A small network was trained on invented records. Each row is its activation on one of them, seen along a few directions.
Each row is followed by the record's values for the fields N, S, C, K, T, E.
Not every record has every field; a missing one is left out.
The largest differences between rows may come from other fields.
(in the rows, 500 means zero)
Strong random noise was added to every row along 22 fixed directions; ignore it. To show where, here is one row again and again, with new noise each time:
[406 387 238 297 416 706 431 455 435 597 304 521 521 391 477 475 461 640
 496 615 564 441 576 546 385 470 351 706 726 467 603 447 415 653 557 645
 311 362 371 470 426 427 502 488]
[584 725 724 674 566 697 565 421 545 402 638 502 545 601 484 536 443 554
 480 409 293 728 715 521 476 319 568 832 321 471 362 559 452 378 346 584
 418 428 412 512 694 385 414 471]
[215 331 616 365 325 331 255 527 373 406 547 549 433 487 563 536 582 631
 616 311 666 479 417 564 666 490 596 316 590 605 447 376 437 456 550 542
 508 315 304 576 170 380 540 422]
[489 526 539 348 338 455 323 477 468 495 402 665 331 212 400 684 692 466
 422 474 755 465 313 621 551 625 634 477 700 627 416 360 522 566 488 410
 564 485 518 416 344 503 740 298]
[704 563 568 290 605 728 549 222 703 239 879 502 608 702 323 388 250 651
 178 285 469 520 236 274 487 392 503 290 557 688 486 624 617 352 529 621
 436 569 490 729 680 398 279 678]
[317 383 386 491 599 519 391 646 606 469 527 610 603 266 553 459 484 532
 474 688 407 541 522 445 509 344 400 423 330 572 709 392 402 364 626 296
 640 375 364 668 522 529 704 342]
[340 529 402 583 582 489 476 373 581 552 567 401 467 595 615 266 520 479
 645 417 535 509 491 582 606 525 591 306 387 538 513 474 310 418 521 389
 469 290 509 663 365 421 531 587]
[417 704 478 415 557 438 452 515 442 634 369 539 313 375 571 591 491 425
 636 495 621 488 363 700 666 622 566 818 315 511 517 509 520 690 297 429
 539 499 672 413 469 496 549 426]
[540 440 624 440 326 446 495 589 466 407 440 426 432 332 642 391 564 706
 448 339 467 362 623 384 577 397 337 826 654 357 388 484 643 735 508 591
 433 388 403 655 146 339 341 595]
[588 565 491 494 380 433 625 619 298 533 535 415 475 730 156 559 579 358
 534 624 575 568 489 550 564 387 453 830 488 427 222 558 391 348 494 570
 494 630 554 362 365 569 395 660]
[391 613 256 311 554 485 691 752 524 655 550 494 662 560 483 549 408 394
 469 444 635 482 438 371 445 340 331 428 498 433 605 510 547 699 428 645
 548 390 524 602 417 852 469 581]
[587 649 458 648 612 711 554 541 470 824 420 628 722 447 393 579 366 586
 299 461 715 533 505 468 402 463 629 510 545 596 424 283 396 705 369 567
 401 236 394 489 675 550 755 556]
[383 433 518 357 338 414 553 452 640 478 578 398 550 440 461 583 652 407
 309 427 446 572 350 559 508 539 280 394 610 528 578 424 286 413 587 371
 557 773 608 600 205 558 647 651]
[401 531 430 552 434 370 555 559 331 527 477 563 429 740 506 651 568 608
 431 535 469 672 320 662 544 713 477 507 498 642 476 336 412 593 457 590
 615 490 654 464 549 348 483 574]
[495 441 561 571 434 649 438 393 527 673 380 567 546 305 581 590 531 462
 522 349 550 504 674 482 373 517 583 458 625 558 466 549 444 600 468 506
 461 585 407 379 574 452 632 370]
[506 516 557 533 568 600 352 501 332 518 483 626 507 405 333 570 406 461
 614 651 586 423 495 600 560 521 684 725 362 541 395 481 416 409 465 525
 369 471 398 366 568 400 579 332]
[327 574 574 405 475 626 522 657 781 287 728 364 656 503 512 262 358 603
 626 686 285 272 509 511 330 373 558 588 444 348 510 509 722 589 467 511
 485 508 213 567 436 436 359 353]
[468 523 636 553 338 488 272 577 654 552 329 581 414 369 495 505 481 638
 570 516 554 638 560 773 359 432 452 441 417 579 568 334 588 558 447 224
 564 271 363 554 651 685 643 568]
[687 518 572 651 569 550 519 675 423 409 518 658 581 333 511 690 561 480
 257 735 359 501 578 651 475 606 390 650 417 409 520 139 375 566 509 606
 214 333 579 684 448 513 624 382]
[352 570 355 357 411 475 612 681 548 535 651 458 594 268 391 621 418 290
 620 398 673 457 420 493 583 421 462 481 352 564 495 599 260 500 527 550
 446 465 439 597 340 565 612 458]
[742 435 471 656 624 682 539 428 725 630 555 408 655 541 528 238 538 216
 347 602 368 372 732 387 259 253 414 212 688 405 521 582 489 526 550 498
 621 673 513 465 484 725 574 461]
[156 272 516 395 293 386 343 483 436 580 349 603 459 693 685 545 564 628
 604 305 500 614 509 503 399 484 352 293 705 584 590 533 586 617 458 508
 796 577 442 414 410 605 434 522]
[474 708 461 199 520 418 446 406 545 514 510 213 353 737 618 593 739 581
 363 425 438 745 403 706 534 441 616 394 696 524 663 353 625 536 468 601
 525 616 534 344 522 410 519 481]
[467 652 536 484 574 448 480 486 426 505 431 428 568 329 434 323 400 771
 404 430 470 350 445 408 437 572 477 645 594 459 647 485 644 608 571 509
 573 419 398 437 468 408 534 791]

[361 595 453 437 514 339 611 485 435 520 441 535 374 481 665 565 627 549
 638 261 517 631 651 467 479 619 420 379 554 402 672 578 646 514 507 618
 477 341 620 544 474 685 297 593]
S is s2, C is c2, E is e1
[485 591 676 442 549 290 541 443 503 400 736 572 321 569 317 729 791 429
 267 517 573 752 358 562 583 598 656 297 596 679 477 425 538 189 512 496
 820 629 690 402 582 488 508 356]
N is n1, S is s3, C is c1, T is t1, E is e3
[367 328 476 174 412 592 390 375 810 346 707 306 429 415 744 444 438 436
 491 507 315 449 443 701 579 353 328 387 572 595 711 581 307 577 513 673
 482 716 464 589 308 208 454 230]
N is n2, S is s3, C is c6, K is k3, T is t1, E is e1
[581 588 631 584 473 373 541 635 504 471 587 178 592 510 475 589 531 299
 616 502 364 499 588 704 474 534 588 406 293 410 524 469 404 381 592 477
 245 752 451 415 536 494 574 564]
S is s4, C is c5, K is k2, E is e5
[378 157 691 571 370 549 504 626 586 493 527 505 615 549 699 553 399 515
 817 548 335 394 700 463 402 562 530 524 284 388 358 559 630 509 464 396
 269 766 324 573 574 423 252 313]
N is n3, S is s4, C is c3, K is k3, E is e6
[674 660 571 569 584 529 577 615 722 456 608 510 511 433 352 549 686 426
 243 753 478 609 509 558 421 417 604 485 504 483 479 289 594 403 510 343
 587 440 539 545 633 643 633 369]
N is n1, S is s1, E is e3
[554 324 638 381 457 452 327 309 426 444 417 415 394 591 738 407 430 617
 643 202 540 399 612 462 595 515 506 442 568 419 519 608 670 585 495 614
 265 464 470 587 396 455 231 616]
N is n1, S is s5, C is c5, T is t1, E is e3
[553 388 563 673 573 410 301 531 315 566 275 530 449 236 562 428 773 708
 374 692 474 398 594 375 552 532 779 540 743 543 491 299 637 502 685 380
 716 513 332 244 480 157 776 277]
S is s1, E is e4
[370 295 753 747 432 276 537 674 520 789 345 491 566 468 655 523 659 746
 312 624 467 452 511 541 491 723 506 566 615 528 449 169 591 757 467 312
 736 657 530 439 419 299 575 573]
N is n1, S is s4, C is c2, K is k3, E is e3
[445 432 860 633 318 368 499 396 758 290 820 565 455 492 430 595 678 402
 391 311 512 750 635 683 441 512 426  58 553 637 509 461 325 191 562 492
 574 380 553 705 430 678 422 558]
S is s6, C is c2, E is e2
[549 540 369 515 771 839 420 170 734 686 549 512 569 727 545 265 542 196
 485 615 598 401 505 487 507 315 749 250 605 430 407 487 402 422 351 422
 421 535 549 468 405 700 658 218]
S is s6, C is c4, E is e3
[429 226 477 306 356 626 429 550 604 514 459 553 579 388 575 656 391 509
 611 491 563 378 440 463 494 534 474 472 406 520 448 496 542 540 525 383
 190 694 389 650 507 471 456 339]
N is n3, S is s6, C is c1, K is k3, E is e3
[800 542 584 382 493 391 527 654 324 387 570 444 433 644 264 629 661 281
 486 616 677 494 565 531 713 366 521 708 433 281 266 395 557 281 538 567
 126 419 608 594 264 791 326 542]
N is n5, S is s5, C is c2, K is k3, T is t1, E is e3
[642 477 424 612 714 575 454 555 538 529 487 400 604 441 744 348 544 619
 206 696 333 389 457 400 616 412 567 531 518 475 544 205 450 664 546 449
 478 422 444 634 411 192 766 370]
N is n3, S is s2, C is c1, E is e2
[465 630 469 529 494 409 415 398 404 454 357 418 381 563 666 562 627 541
 528 233 382 694 439 516 569 540 533 455 412 599 546 549 516 433 515 320
 585 633 579 459 590 393 635 602]
N is n2, S is s5, C is c1, K is k2, T is t2, E is e6
[328 512 646 282 536 320 634 648 716 593 822  88 618 380 433 520 578 442
 623 521 604 341 579 674 400 638 797  82 522 415 668 438 611 393 646 587
 255 657 324 414 507 453 363 457]
N is n3, S is s3, C is c1, K is k2, T is t1, E is e4
[507 613 592 504 525 482 497 727 574 437 644 344 627 385 475 398 391 435
 575 623 442 330 580 528 427 326 569 534 432 360 521 489 524 580 476 616
 513 404 271 458 402 533 563 405]
S is s2, C is c5, E is e2
[584 610 679 665 472 581 318 339 265 508 326 632 493 471 310 759 379 431
 587 430 426 683 505 650 496 558 573 740 290 604 443 608 322 261 452 391
 449 748 491 204 769 508 725 555]
S is s6, C is c1, K is k1, E is e3
[544 705  79 391 607 450 572 790 251 256 529 409 531 708 613 481 373 525
 644 346 347 611 504 158 556 147 421 446 332 490 577 724 676 499 604 715
 581 279 368 571 647 559 414 497]
N is n2, S is s4, C is c1, K is k1, E is e2
[462 585 468 409 643 553 629 407 521 506 568 528 506 640 512 675 504 309
 577 569 470 551 314 537 635 707 597 634 215 411 445 503 471 368 369 368
 280 771 753 559 544 591 458 394]
S is s5, C is c5, K is k5, T is t1, E is e5
[462 621 390 322 564 588 306 359 146 374 357 556 472 712 452 565 480 596
 655 334 507 537 425 374 569 427 668 637 562 427 465 589 638 344 492 598
 325 525 377 297 503 513 524 471]
S is s3, C is c2, K is k2, T is t1, E is e4
[397 353 495 403 655 633 473 301 504 893 491 368 524 465 571 419 275 296
 694 490 654 337 681 634 602 449 490 675 427 501 589 736 245 644 348 738
 358 663 565 312 466 402 345 447]
N is n5, S is s5, C is c4, T is t1, E is e6
[632 426 429 622 598 568 575 442 441 489 541 450 557 620 528 328 534 462
 367 689 372 329 521 418 495 558 500 593 656 437 398 495 454 578 545 634
 514 599 583 466 384 290 423 466]
N is n1, S is s5, C is c2, K is k3, T is t2, E is e2
[518 412 495 548 449 653 626 407 416 544 618 540 669 541 369 439 259 547
 555 400 644 221 424 323 516 608 652 566 604 562 249 654 411 624 479 762
 339 574 378 440 436 223 376 516]
N is n3, S is s6, C is c3, E is e3
[434 427 785 550 528 327 337 701 336 464 409 598 549 545 529 684 431 419
 691 619 279 505 625 574 503 406 411 660 239 349 580 545 681 416 425 449
 557 818 460 296 572 758 459 402]
N is n3, S is s6, C is c4, E is e5
[305 257 661 567 484 556 500 302 578 533 638 690 601 581 503 442 317 350
 528 357 472 336 529 500 217 700 297 182 623 578 591 765 439 546 425 647
 696 747 630 446 494 660 286 526]
N is n1, S is s3, C is c3, K is k2, T is t2, E is e2
[393 518 412 532 445 366 557 680 564 532 615 472 472 546 492 502 523 343
 556 565 569 575 523 665 570 386 386 361 414 557 549 447 293 501 497 568
 618 285 536 601 364 622 525 488]
N is n3, S is s2, C is c2, E is e3
[366 257 585 541 392 522 630 561 535 552 643 508 602 493 560 719 492 387
 566 440 443 696 781 516 435 462 364 450 378 537 519 586 228 361 516 629
 382 548 471 608 575 505 359 421]
N is n3, S is s5, C is c5, T is t1, E is e2
[597 526 516 443 503 601 558 444 473 455 431 647 442 207 405 590 469 405
 511 591 499 356 596 484 381 674 426 735 569 399 555 650 592 547 498 589
 392 601 600 397 570 595 389 415]
N is n3, S is s2, C is c1, E is e5
[503 499 502 424 442 400 438 515 472 532 451 462 281 531 482 496 597 579
 654 440 732 575 452 509 727 469 720 548 426 596 328 534 647 433 494 363
 502 407 470 506 556 386 382 449]
S is s6, C is c1, K is k5, E is e5

Here are new rows. What are their fields?
[498 421 387 448 408 560 377 410 425 341 355 678 384 399 451 612 456 492
 622 521 516 543 355 527 591 612 447 652 310 579 459 549 435 333 543 274
 345 562 576 603 550 486 552 462]
S is s4, C is c5, E is e3
[459 386 309 393 332 466 656 769 628 429 529 557 480 518 575 601 610 652
 572 561 520 593 470 329 396 500 556 285 517 529 407 425 770 565 589 417
 503 399 384 690 682 476 370 315]
N is n3, S is s2, C is c5, E is e1
[557 724 642 350 524 487 573 331 538 395 624 452 444 591 325 476 577 635
 316 413 556 544 321 465 557 529 591 629 661 436 432 431 651 412 428 505
 485 511 554 499 377 536 428 652]
S is s4, C is c3, E is e4
[304 245 525 518 384 427 612 526 476 457 661 563 588 538 493 435 365 644
 554 379 590 400 497 350 558 593 370 444 518 583 457 614 421 521 586 655
 494 426 460 687 374 367 208 660]
S is s6, C is c2, E is e2
[610 489 626 428 456 641 314 472 598 477 416 412 503 657 586 463 534 409
 551 499 513 512 649 591 453 245 559 519 534 349 434 448 621 519 395 437
 299 486 372 500 426 748 508 420]
S is s1, E is e2
[551 437 640 715 360 549 632 667 598 543 559 378 818 726 512 401 418 535
 268 538 352 334 472 499 309 468 334 448 621 376 338 285 439 761 450 521
 446 618 423 603 276 541 588 731]
N is n3, S is s6, C is c1, K is k2, E is e2
[601 383 529 501 297 436 485 564 498 488 544 429 538 431 363 544 371 555
 514 435 592 418 313 537 541 603 516 327 451 683 385 491 448 518 630 430
 417 653 423 545 516 289 579 632]
S is s5, C is c2, K is k2, T is t1, E is e1
[448 399 729 403 466 457 488 431 418 464 612 534 519 668 320 523 531 637
 372 465 611 542 399 368 643 449 577 664 595 501 304 462 527 326 449 506
 547 555 433 496 354 429 377 579]
N is n1, S is s2, C is c5, E is e5
[746 331 511 494 689 669 388 558 580 417 563 447 608 435 592 534 674 402
 294 881 356 401 681 545 488 397 649 398 535 356 547 163 506 390 655 522
  93 508 398 604 488 441 622 113]
N is n3, S is s1, E is e3
[423 464 593 528 535 688 484 341 473 546 429 611 519 417 689 556 476 469
 629 338 511 478 632 394 644 486 565 829 416 412 359 596 409 525 333 519
 280 513 473 546 375 413 463 313]
S is s6, C is c3, K is k3, E is e5
[565 501 383 475 605 508 525 595 664 481 456 451 469 435 540 290 558 490
 547 685 444 364 468 310 508 403 541 532 385 379 479 530 777 445 564 162
 573 568 498 614 519 584 484 438]
N is n3, S is s2, C is c1, E is e3
[279 537 310 508 407 588 605 544 437 716 415 402 522 594 580 587 383 394
 828 403 571 557 694 678 404 529 492 556 448 518 538 689 325 688 403 769
 367 446 442 331 635 458 365 456]
S is s6, C is c1, K is k2, E is e5
[588 718 470 576 658 546 742 396 422 593 653 342 528 740 490 505 615 464
 403 352 526 665 623 381 550 451 689 537 570 437 386 529 398 418 440 759
 426 380 547 455 545 386 397 547]
S is s2, C is c5, E is e3
[391 324 507 385 682 474 353 419 339 338 627 534 569 785 751 558 371 481
 527 487 308 467 415 485 608 569 493 307 407 512 696 500 445 469 490 740
 407 621 542 521 469 407 383 358]
N is n5, S is s2, C is c3, E is e2
[591 495 391 405 529 375 527 625 307 480 490 242 523 583 557 439 531 375
 625 408 462 296 621 402 517 404 502 430 589 358 524 644 647 561 649 737
 343 680 455 360 352 492 358 528]
N is n3, S is s4, C is c2, K is k2, E is e3
